A small network was shown many inputs. Here are its activations along a few directions, one row for each input.
Each table varies a few parts of the input and shows all the possible inputs, shuffled.
Descriptions start from the smaller parts, as in this example, which fits no table here: one of 4 places along a line, together with either a single point or one of 9 places around a ring or (one of 2 separate values, together with one of 5 places around a ring).
Shared parts are said once, and a part with two or three values counts as separate values.
In the rows, 128 means zero.

Other details of the inputs shift rows strongly along three fixed directions, in all tables alike. That doesn't count.
To show where, the next rows are all for the same input, with only those details redrawn:
[ 63 112 123 128 144 113  91 126 192  59 130 122  37]
[ 72 110 145 131 122 110  88 124 185  85 123 106  59]
[ 72 108 182 132  98 101  75 142 198 139 112 103  75]
[152 140 176 138 133 134 106 115 155 146  95 118 126]
[ 68 116 119 128 144 116  98 118 193  48 133 121  40]
[159 106  43 161  71 126 151 106  96 154 140  93  68]
[ 73  64  45 150  29  87 120 134 136 153 158  69  12]
[195 169 107 153 190 176 153  79 122  74 113 139 124]

Table:
r1: [124  99 101 138 204 153 121  96 138  81 144 160 134]
r2: [114 170 122 134 191 138 167 119 118  50 118 148 114]
r3: [ 41 133 118 105 158 104 148 156 173  28 125 132  65]
r4: [142 167 114 129 168 132 152  94 125  70 103 147 118]
r5: [ 53 112 177 135 126 109  91 164 180 127 123 108  72]
r6: [122 117 172 155 149 115  99 134 135 164  83 109 150]
r7: [140 148 123 141 165 151 124  96 158  75 119 127  94]
r8: [113 167 110 127 166 143 128 112 128  60  95 150 133]
r9: [135 118 119 120 189 181 145 121 159  76 159 157 116]
r10: [122 128 115 107 174 148 170 131 138  76 145 170 140]
r11: [132 118  18 162  72 106 161 104  75 150 130 112  93]
r12: [186 223 108  98 200  99 134 108  75 112 173  98 181]
r13: [162 120 160 135 121 133 116 104 116 194 104 157 209]
r14: [ 41  92 133 103 153 121 122 139 180  44 173 151  63]
r15: [121  98 162 129 143 154 114 141 144 156 125 136 175]
r16: [ 35  63 166 121 115  83  78 157 177 154 135 143 115]
r17: [141 121 114 130 186 173 127  83 166  65 160 160 114]
r18: [ 63  73 184  96  88 119  54 150 198 145 140 130  98]
r19: [163 139 110 116 170 180 165 113 126  33 160 170 136]
r20: [136 208 166  61 116  73  78 150 108 160 151  89 172]
r21: [146 123 166 142 133 143 131 130  98 206 118 157 204]
r22: [171 126 183 149 135 127 115 128 122 182  90 107 150]
r23: [123 117 160 121 115 128 108 160 140 154 119 166 186]
r24: [162 136  93 149 222 190 152  94 106  90 145 173 160]
r25: [141 110 188  94  91 137 103 131 139 164 121 141 157]
r26: [189 142 100 143 212 201 163  88 106  70 163 170 140]
r27: [153 113 137 125 133 164 119 137 149 114 149 152 141]
r28: [142 104  26 167  47 120 149 145  82 164 135  92  98]
r29: [125 212 132  78 168  92 127 153 112 112 179  88 154]
r30: [133 141 136 127 182 131 150 107 131  51 116 126 103]
r31: [165  85  40 135  95 118 189 101  60 163 160 137 127]
r32: [171 150 105 105 168 170 163  91 102  76 130 181 170]
r33: [116 113 170 116 101 130  96 135 141 176 109 152 188]
r34: [149 155 177 126  93 114 134 165 118 159  85 134 160]
r35: [160 155 100 133 204 174 190  92  95  62 152 184 164]
r36: [127 130 170 147 124 120  88 119 146 167  80 112 151]
r37: [154 147 169 160 139 141 120 135  98 206  84 117 172]
r38: [155 101  50 159  31 122 154 156  89 166 145  88  79]
r39: [172  89  54 128  72 152 197 119  70 164 174 115 121]
r40: [118 171  46 107  73  62 143 148  45 182 219  56 102]
r41: [113 145 173 136  94 109 111 171 136 164  85 130 164]
r42: [ 64  18  45 135  63  95 126 141 144 145 202  97  23]
r43: [ 27  79 129 109 120 108 110 163 175 118 151 142 105]
r44: [132  88 200 113 114 114 116 131 141 177 128 132 153]
r45: [ 77 174  58  75 101  49 110 176 122  85 214  85  73]
r46: [135 169 163 156 154 134 134 135 108 156  89 140 172]
r47: [141  99 193 112  91 121 110 121 144 175 124 136 153]
r48: [162 122  24 169  59 129 196 135  39 194 127  97 125]
r49: [148 140 173 125 114 144 100 131 143 137  92 115 134]
r50: [130 129 187 136 113 135 122 160 151 177  99 100 135]
r51: [132 117 177 106  96 118 125 164 141 162 123 158 177]
r52: [168 163 127 129 163 148 151  86 121  66 108 135 118]
r53: [ 54 198  95  66 181  60  89 128 163  29 202 104  73]
r54: [140 164 114 124 185 157 177 125 136  40 122 137 105]
r55: [185 150  79 126 104 150 167 104  74 107 113 121 113]
r56: [117 129 169 149 133 101 112 139 127 167  82 123 158]
r57: [137 107 150 134 128 153 103 145 144 143 126 150 182]
r58: [146 145 189 122  90 118 124 166 137 149  95 120 143]
r59: [153 152 162 131 135 144  99 120 125 155  71 126 168]
r60: [ 36  96 182 119 102  54 103 170 175 143 101 108  91]
r61: [159  65  17 161  64 139 146  88  72 187 164 110 120]
r62: [185  84  16 152  56 156 154  96  51 186 154 121 145]
r63: [128 104 179 113 103 108 113 122 142 178 114 147 169]
r64: [162 145 165 147 145 153 132 141 110 187  78 110 184]
r65: [175 162 193 142 127 141 152 130  96 172  95 119 163]
r66: [153 166 178 112 111 124 126 133 113 164  70 135 165]
- The inputs of r36 and r37 match in every part but one. If r11 is changed in the same way as r36 into r37, which row does it become? => r46
- The inputs of r7 and r22 match in every part but one. If r63 is changed in the same way as r7 into r22, which row does it become? => r31
- What do these inputs look like to the network? => one of 6 places around a ring, together with either a single point or (one of 2 separate values, together with one of 5 places around a ring)
- Start at r44 and move only the place on the ring of 6, one step at a time. The first step leads to r47. Which rows follow, in order? => r25, r19, r39, r14
- Change only the place on the ring of 6 in r55. List by row number the other rows that result. => r30, r52, r54, r58, r65

Table:
r67: [138 115  89 128 136 140 155 127 110 117 167 137 125]
r68: [156 131 192 104 141 145 118 121 136 149 132 157 182]
r69: [ 83 138 130 114 177 116 133 125 151  64 142 144 101]
r70: [138 130  79 149 138 140 135 117 112 119 141 118 113]
r71: [117 136  80 131 148 127 163 126 106  98 159 128 104]
r72: [118 116 163 117  31  74  94 156 132 209 108  82 113]
r73: [137 122  62 143 140 140 133 106 114 101 136 128 110]
r74: [154 176 154 127 149 130 114 126 129 115  92 127 153]
r75: [146 153  86 132 138 128 142 101 111 101 127 117 104]
r76: [150 130 171 121 142 129 119 126 124 163 107 147 189]
r77: [151 136 157 111 138 149 117 120 128 134 123 165 186]
r78: [161 163 170 123 122 117 112 126 124 154  91 114 153]
r79: [153 159 173 105 114 114 129 139 117 150 104 132 171]
r80: [102 161 122 112 151 120 111 130 159  49 120 127  94]
r81: [ 90 125 147 117 174 128 126 138 157  91 148 142 123]
r82: [122 134  81 139 150 136 156 127 100 109 143 135 131]
r83: [107 127 139 117 155 138  94 120 168  84 127 142 121]
r84: [145 149  79 138 137 134 154 115 108 105 149 105  88]
r85: [ 81 139 132 108 145 106 124 133 150  85 131 137 112]
r86: [152 161 180 132 154 125 105 112 130 148  88 129 160]
r87: [108 121 133 112 169 139 110 110 170  62 150 136  92]
r88: [134 142  81 142 147 132 147 113 111 103 147 111  88]
r89: [ 45  81 130 122  74  77  96 163 155 162 136 116 106]
r90: [148 133 164 118 168 139 132 123 130 131 124 149 170]
r91: [136 146  79 124 129 126 169 135  98  98 157 122 109]
r92: [ 93 129 122 125 175 125 105 107 167  60 132 137  96]
r93: [160 136 171 112 152 153 134 131 126 145 137 147 176]
r94: [130 112  65 127 131 131 150 111 110  96 158 146 121]
r95: [ 53  91 141 112  51  64 113 169 146 179 147  93  84]
r96: [151 133 181 124 148 129 128 127 123 167 118 139 181]
r97: [ 78 116 127 118 156 126 116 149 155  93 142 145 123]
r98: [140 152  95 113 134 130 167 135 106  89 155 125 112]
r99: [160 110  56 143  93 131 159 121  69 170 139 130 153]
r100: [100 125 120 114 155 142  96 111 170  60 142 150 105]
r101: [ 67  76 140 118  51 100  77 157 165 174 152 103  87]
r102: [139 116  94 159 114 151 171 125 120  94  97 135  91]
r103: [175 114  50 156  96 143 151 117  74 171 143 105 125]
r104: [155 168 163 113 141 121 134 132 114 131 102 139 173]
r105: [139 143 179 128 157 140 121 141 127 157 111 145 191]
r106: [158 165 194 103 134 122 133 141 125 142 110 131 171]
r107: [140 156 175 117 136 126 136 146 121 160 122 125 162]
r108: [ 89 141 124 134 182 132 110 126 158  68 128 128  99]
r109: [149 132 190 155 133 158 143 129 141 145  63 144 150]
r110: [136 120  66 140 133 140 128 108 120  97 143 130 110]
r111: [104  96 169 139  65  91  98 159 129 231 122  77 117]
r112: [100  89 148 148 151 160 129 125 176  77 101 161 104]
r113: [115  88 175 122  57 106  92 156 145 222 139  90 122]
r114: [159 161 179 127 140 126 118 122 129 157 105 112 148]
r115: [154 168 160 141 156 138 117 126 121 145  99 125 158]
r116: [131 149  78 124 120 119 153 133  99 102 130 130 126]
r117: [174  72  66 167  73 171 180 108  90 159 119 133 112]
r118: [ 92 135 123 128 176 120 108 110 159  64 124 131  95]
r119: [131 136  74 147 149 134 134 105 111 100 126 123 110]
r120: [ 96 133 131 127 183 125 116 112 160  66 134 126  88]
r121: [111 156 136 108 157 119 120 124 161  52 133 120  82]
r122: [134 116  71 122 121 151 150 121 109 103 171 150 127]
r123: [ 74 143 116 119 170 117 122 130 150  61 128 152 113]
r124: [165 179 164 122 140 137 120 136 127 124 101 121 151]
r125: [143 123  91 140 145 134 140 101 117 114 148 115 104]
r126: [173 145  66 129  69 119 170 133  61 160 132 116 144]
r127: [ 95 161 124 121 165 125 113 138 161  51 126 123  91]
r128: [149 165 174 111 119 125 131 157 117 152 107 129 173]
r129: [188 112  70 139  82 140 146  95  79 172 143 114 132]
r130: [144 122  80 142 133 146 132 118 116 115 146 125 115]
r131: [137 120  88 128 151 141 158 125 109 111 160 137 127]
r132: [134 111  82 116 133 139 156 113 116  98 170 139 115]
r133: [103 144 138 116 142 108 114 131 158  81 130 111  84]
r134: [189 111  77 137  86 152 149 104  84 172 167 112 123]
r135: [147 173 178 131 153 136 110 135 136 142  96 121 156]
r136: [ 92 109 136  99 134 125 110 121 160  88 151 160 123]
r137: [151 126 170 163 144 161 148 118 131 137  65 152 146]
r138: [ 36  84 127 124  76  73  98 166 151 156 132 112  98]
r139: [162 142  66 142  87 128 174 135  61 174 140 112 141]
r140: [153 134 171 107 153 156 128 125 134 130 146 158 172]
r141: [ 66  77 142 124  77  92  87 159 169 160 154  94  74]
r142: [155 133 168 117 161 141 131 122 129 133 129 152 174]
r143: [154 139 162 117 148 154 128 135 125 142 126 152 185]
r144: [140 118  77 136 136 133 130 102 117 109 137 124 108]
r145: [ 85 122 143 118 158 112 127 132 146 100 139 135 116]
r146: [ 38  90 130 125  61  73 103 181 145 176 140 102  92]
r147: [148 118  82 136 129 135 130 100 116 112 141 128 113]
r148: [ 47  77 141 123  68  75 111 175 144 186 152  94  91]
r149: [ 89  89 159 127  55  75 106 158 121 223 117 103 140]
r150: [154 138  49 139  85 121 171 125  64 158 138 116 133]
r151: [136 114  83 118 121 136 147 112 110 111 155 145 131]
r152: [ 97 124 141 128 162 127 108 129 163  97 144 119  97]
r153: [154 104 167 158 150 173 142 119 141 135  73 159 155]
r154: [141 111 186 163 145 160 138 124 142 145  64 149 153]
r155: [106 123 154 139 133 145 141 138 169  66  91 145  91]
r156: [168 111  64 144  91 140 164 129  69 175 154 127 153]
r157: [145 132 165 123 137 134 113 135 127 155 110 152 192]
r158: [ 65  78 139 122  56  96  81 162 164 174 146  96  86]
r159: [139 138  77 142 141 126 148 100 108 102 144 114  87]
r160: [187 110  72 149  98 135 153 102  76 179 143 105 126]
r161: [185 146  76 144  88 127 163 125  72 165 140  90 112]
r162: [150 163 164 130 128 125 109 128 124 160  90 116 158]
r163: [140 151 172 124 141 118 124 126 118 157 101 141 176]
r164: [151 148 175 137 155 137  98 119 136 152  92 134 175]
r165: [ 86 118 134 116 152 113 117 127 152  96 135 146 126]
r166: [144 172 182 117 145 129 126 154 124 141 100 136 181]
r167: [151 132 171 115 130 142 115 132 127 160 112 153 196]
r168: [163 129 176 126 138 135 108 118 137 162 118 122 157]
r169: [152 115  74 126 120 145 131  88 116 101 156 137 106]
r170: [ 92 147 132 104 165 114 135 135 152  53 141 137 101]
r171: [160 141 187 129 163 146 108 126 140 155 111 127 164]
r172: [190 147  68 137  78 128 167 125  71 158 148  87 106]
r173: [114 113 147 110 140 135 101 111 166  96 151 136 102]
r174: [ 55  49 147 156  67 112 114 157 171 160 101 120  77]
r175: [164  96 187 145 115 178 130 118 144 157  85 163 163]
r176: [ 50 101 128 131  73  74  83 154 158 155 121  96  77]
- The inputs of r129 and r75 match in every part but one. If r132 is changed in the same way as r129 into r75, which row does it become? => r95
- The inputs of r111 and r84 match in every part but one. If r154 is changed in the same way as r111 into r84, which row does it become? => r109
- The inputs of r118 and r78 match in every part but one. If r149 is changed in the same way as r118 into r78, which row does it become? => r104
- What do these inputs look like to the network? => one of 10 places along a line, together with either a single point or (one of 2 separate values, together with one of 5 places around a ring)
- Change only the choice among 2 separate values in r103. List by row number the other rows that result. => r97
- Change only the place on the line of 10 in r176. List by row number the other rows that result. => r73, r74, r80, r83, r100, r110, r119, r162, r164
- Change only the place on the ring of 5 in r80. List by row number the other rows that result. => r72, r121, r124, r172
- Change only the choice among 2 separate values in r100. List by row number the other rows that result. => r77
- Which other rows agree with r176 in the place on the line of 10? List them by row number. => r69, r71, r86, r88, r115, r123, r137, r146, r159, r163
- Which other rows agree with r70 in the place on the line of 10? List them by row number. => r81, r89, r92, r96, r105, r125, r152, r164, r165, r174
